These are the activations of a small network on made-up records, seen along a few directions, one row for each record.
After each row come some of the record's fields: V, H, D, N.
Not every record has every field; a missing one is written absent.
Other fields move the rows too, some of them a lot.
Random noise pushes rows far along 5 fixed directions. That doesn't count. These rows show it; they differ only by the noise:
[ 101    5 -209 -155 -167  -28  -57  256   -4 -122  -42  143   78 -141
 -385 -105   67  287  -14 -134  156]
[  23  377   25   43  395  168  324  171  167  129  -69    6  155 -192
   51  218   10 -425 -317 -121 -152]
[  28  199 -306 -142 -148    8 -143  211  -81   -5   40  167  120  -98
 -443  -84   32  -96 -119   80  188]
[  71 -501 -306   59 -106  -34 -266 -424 -218  -63  107    4  -54  475
  -50 -225  170   27  152   52  393]
[  -9  181 -518  -30  -14   72 -181  164 -222   -4  -40  469   -2   63
 -332 -106   62 -117   62   -1  323]
[  26  -25 -311   -3   77   60   51  274   21  -19 -134  194   -3   34
  -41   -4  169  137  -48 -291  191]
[   2 -181   20 -232 -284 -106  151  652  493   97  -18 -731  244 -153
   -1  108  345  247 -690 -307   -5]

[  70 -424  470 -101  278  170  165   73  464 -427 -163 -400  -38  -81
  288   68  -87  206  -93 -416 -109] | V is v3, H is h1, D is d1, N is n1
[ -71  -69   67   67 -232 -180  148   53  142  -33   45 -588   56  172
 -315  114  -79 -404 -504   60 -134] | V is v1, H is h3, D is d1, N is n2
[ -32 -117  181  181  216   76  327   67  198  110 -162 -360  -88  -29
  428  231  -14   51 -236 -302 -183] | V is v3, H is h3, D is d4, N is n2
[-168  259  -74 -263  182  178   47  647  286 -207 -282   57  -51 -222
 -259   10 -243  -43 -259 -151 -182] | V is v3, H is h2, D is d1, N is n2
[ 101  -82  117  208   -8  -78 -151 -390 -127   35  287 -199  168  214
 -291  220  -44 -562 -237  231   48] | V is v1, H is h3, D is d3, N is n1
[   1  306  -88  -12  592  446  404  575  172    9 -487  370 -140  -63
  382    3 -137   70   -8 -430  -88] | V is v3, H is h1, D is d3, N is n2
[  12 -307  455  357  405   -9  626 -322  228   93   49 -657   64  226
  595  306  241  -99 -262 -219 -308] | V is v1, H is h2, D is d3, N is n1
[-152  260 -245   65  -84    7  105   14 -293  190   20   81  -19  282
 -255 -103  -43 -413  -83  248   37] | V is v2, H is absent, D is d3, N is n2
[ 115  -15   74 -418 -230   97  -25 -186 -162  -86  -85  -17  -51   -8
  146  -71    4  258  243  237  133] | V is v1, H is h1, D is d4, N is n1
[ -56 -616  267 -144  108  178  192  -45  325 -276 -275 -629 -166  425
  569 -248  -81  152 -235 -236  -71] | V is v3, H is h1, D is d1, N is n2
[ 287 -283  214   91 -157 -210 -109 -453 -197 -237   52  134   -5  -58
 -343 -118  -88   -5  247   71 -160] | V is v4, H is h3, D is d1, N is n2
[ -74  -37 -402  -48 -174  -35  -30  468   13  117 -242  301  -64 -102
  105  -15  268  584  150 -219   62] | V is v4, H is h2, D is d4, N is n2
[ -13 -246  -23    3  -55  -59 -151 -336   50  369  154 -500  163  157
  513  -27  278 -236  -31  262  130] | V is v4, H is h1, D is d4, N is n1
[  59   -1    7 -319 -529 -285  136  505 -172  -36   -3  -84   87 -333
 -387 -198  -26  478  -88   64 -196] | V is v3, H is h2, D is d4, N is n2
[-196  227 -440   62 -119  -79 -486  102  -42  421  264  141  240  -74
  -23  205  354 -562 -174  392  291] | V is v4, H is h2, D is d4, N is n1
[-277  145 -528  153  502  340  -79  160 -125  232 -199  393 -146  363
  431  -10  161 -506  -26 -154  388] | V is v3, H is h1, D is d3, N is n1
[ -77  158  -83 -218  -19   59 -409 -353  -61  -79  204 -268  126  148
 -231 -150 -160 -806 -217  608  162] | V is v1, H is h1, D is d1, N is n1
[ -30  238  -61   49   53  139  -49 -104 -201   43  -31  201  -61   36
  123 -105   57   99  187  286 -106] | V is v4, H is h2, D is d3, N is n2
[ -65   -9 -427  -13 -272 -213   44  195 -367   29    3  252  -36  155
 -182  -61  110  227  247   18  203] | V is v1, H is h2, D is d4, N is n1
[ 119  -61  488  136   12 -197    8 -400  209 -246  270  -12  205 -382
 -282  149  -67   40  225 -297 -259] | V is v4, H is h3, D is d1, N is n1
[  11 -423  -54  162 -232 -323 -140 -509  -39  345  377 -542   37  439
  347    3  254 -316 -267  259  119] | V is v1, H is h3, D is d4, N is n2
[-126  147   59 -319 -147  -20 -157  405  257   54 -171  -82  129 -245
   31  -70   -7  334 -166  106  183] | V is v3, H is h1, D is d4, N is n1
[ -15 -234  -80 -247 -441 -184 -310 -468  -51  211  267 -541   59  443
   90 -280   -9 -176 -148  615  298] | V is v1, H is h1, D is d4, N is n2
[   2   74  145 -148 -184 -141  -90   59  112   90  203 -339   96 -168
   45  106  298   29 -298  -56  -28] | V is v1, H is h3, D is d3, N is n1
[ -93 -143  277 -468 -353  -54 -418  145  316 -280  212 -581  179 -145
 -559 -100 -194 -143 -360  384  -36] | V is v3, H is h2, D is d1, N is n1
[ 265 -177   81  232  -38   -7   34 -262 -268 -179  139  183  -15   28
  -59  -28   24  228  408 -215  -31] | V is v4, H is h3, D is d3, N is n1
[  20  141  152 -369 -120   -6 -340  122  178 -322  214   63  113 -318
 -639 -110 -330 -254 -183  246 -121] | V is v3, H is h2, D is d1, N is n2
[ 227  172   65   88   16 -123   -1 -568 -360 -194   29  627  -93 -110
 -484  -65 -418  287  653  130  -30] | V is v1, H is h3, D is d4, N is n2
[ -24 -334 -134  107  -36 -112 -189   94  138 -229 -100  205 -146  -86
   32   43  271  514  331 -598  163] | V is v4, H is h3, D is d1, N is n1
[  12 -295  114  197  469   79  187 -184  317  245  -61 -158  -17   37
  845  262  312   79   59 -279 -172] | V is v4, H is h2, D is d4, N is n2
[ -82  110  -69 -235   62  -13  -65  406  264 -191 -127 -191   51    0
  -58   21  -45  -35 -295    3  -40] | V is v1, H is h2, D is d1, N is n1
[ -37  197 -101 -225  307  187  224  359  242  -51 -413  177 -309  -51
  422  -42   44  114  -17 -211   64] | V is v1, H is h1, D is d1, N is n2
[ -10  115  149 -102  308  157 -102 -176  270  -14 -131   -3  -16  138
  290  -66 -181 -216  113  140   12] | V is v4, H is h1, D is d1, N is n2
[-148   90  -46  -52 -149   -5 -175  -28    1  -54 -114  128  -34  149
  -47 -129   16  -70  145  218  216] | V is v4, H is h1, D is d1, N is n1
[ -46 -240  -44  -52 -452 -300  183  484  121  -10  100 -517   99   57
 -270   41  282  435 -306 -197   60] | V is v1, H is h2, D is d3, N is n1
[   6 -101  -11 -108    0   70 -403 -315 -142  -80   -1   79 -134  111
  -16 -112 -209  100  268  286  182] | V is v3, H is h3, D is d4, N is n2
[ -47 -401  324  -15  -67   95  -37  -75  310 -150   67 -584  -26  174
  247  -49   65  338 -322   47 -108] | V is v3, H is h2, D is d3, N is n2
[ -82 -466 -305   66 -449 -170 -123   -8 -249  102   -7 -172 -114  506
    8 -281  337  434  175   76  264] | V is v4, H is h2, D is d3, N is n2

Which values does each new row have?
[  50 -113 -196  244  104  -57  -54  170   37   97  -97  401 -151   31
  169   94  321  364  203 -489  128] | V is v4, H is h3, D is d3, N is n2
[-232 -142   62  101  103  128  292   99   50  136  -78 -543  -59  324
  400  -12  141 -107 -352  -23 -125] | V is v3, H is h2, D is d3, N is n2
[-136  294   68 -274   -3   99 -122   43  120  249   15 -364  124   -5
  203  -67 -152 -431 -382  496   24] | V is v3, H is h1, D is d4, N is n2
[  31  -74  219  133  303   14    8  285  354 -449 -100  230   -4 -375
 -396  307 -188  121  -28 -656  -76] | V is v3, H is h3, D is d1, N is n1
[  77  418   52  131  391  195  138  -72 -287  -78 -119  562 -104 -175
 -136    7 -270 -256  142 -154 -194] | V is v3, H is h3, D is d3, N is n2
[  54 -335  -29   74 -303 -232 -353 -571 -341 -210  348  222   52    7
 -541 -152 -175  193  426  -41  151] | V is v3, H is h3, D is d4, N is n1
[ -47  491  265 -152  314  164  382  430  186  208 -123 -159   78 -260
  200   47  -60 -409 -464   53 -281] | V is v3, H is h1, D is d3, N is n2
[  -8  -88  296  -19   61  -58  198  177  257 -216 -204 -200   62  -79
  210   37   65  316  -28 -164 -256] | V is v4, H is h2, D is d1, N is n1
[ -85  339    0 -383 -312   25   79  362  -88   10 -175   52  -14 -173
 -194 -262 -245  216  -68  275  -54] | V is v3, H is h1, D is d4, N is n2
[  49  -81  248  223  544  180  -62 -202   64 -350 -119  153  -85  -64
   72  208 -251 -193  143 -248  -62] | V is v3, H is h3, D is d1, N is n1
[ -47  362 -169  -71 -187 -139  -38   74  -82  246  240  -91  140   21
 -118   52 -103 -443 -271  200  -44] | V is v1, H is h3, D is d4, N is n2
[ 139 -214  260 -119 -301 -172 -373 -361    8   92  258 -362   70  -12
  -17 -126  211  159   35  235    7] | V is v4, H is h3, D is d3, N is n2
[-155 -132 -273  -20 -111   26 -713  -65  143  184  203   88  128  185
   37   55  401 -149 -121  281  400] | V is v4, H is h2, D is d3, N is n1
[-166 -310 -365   23  -47   39 -466  140   27   12   76   48  -37  278
  -54  -82  251 -114 -157  -74  538] | V is v3, H is h1, D is d3, N is n1
[-154   42 -505   80    0    3 -609  137  -84  352   69   70  -34  210
  148   83  450 -318  -87  110  508] | V is v4, H is h3, D is d3, N is n1
[ 224 -255  -81  271  168  -58  143 -754 -466 -304  -49  879 -180   87
 -202 -141 -190  463  833  -28  -23] | V is v1, H is h2, D is d4, N is n2
[  51  209  424  252  598  154  836 -114  247 -180 -260   56 -149  -63
   74  375 -350 -211   13 -325 -469] | V is v1, H is h2, D is d1, N is n2
[  99 -327  286  -20 -334 -245  635 -246 -236   13  -54 -550  -35  393
  264 -156  -94  476   50  109 -340] | V is v1, H is h2, D is d4, N is n2
[  60   80 -214   34 -112 -158 -149 -133 -230  -86  170  380   71  -75
 -342   48  -92   93  310 -144  122] | V is v1, H is h3, D is d4, N is n1
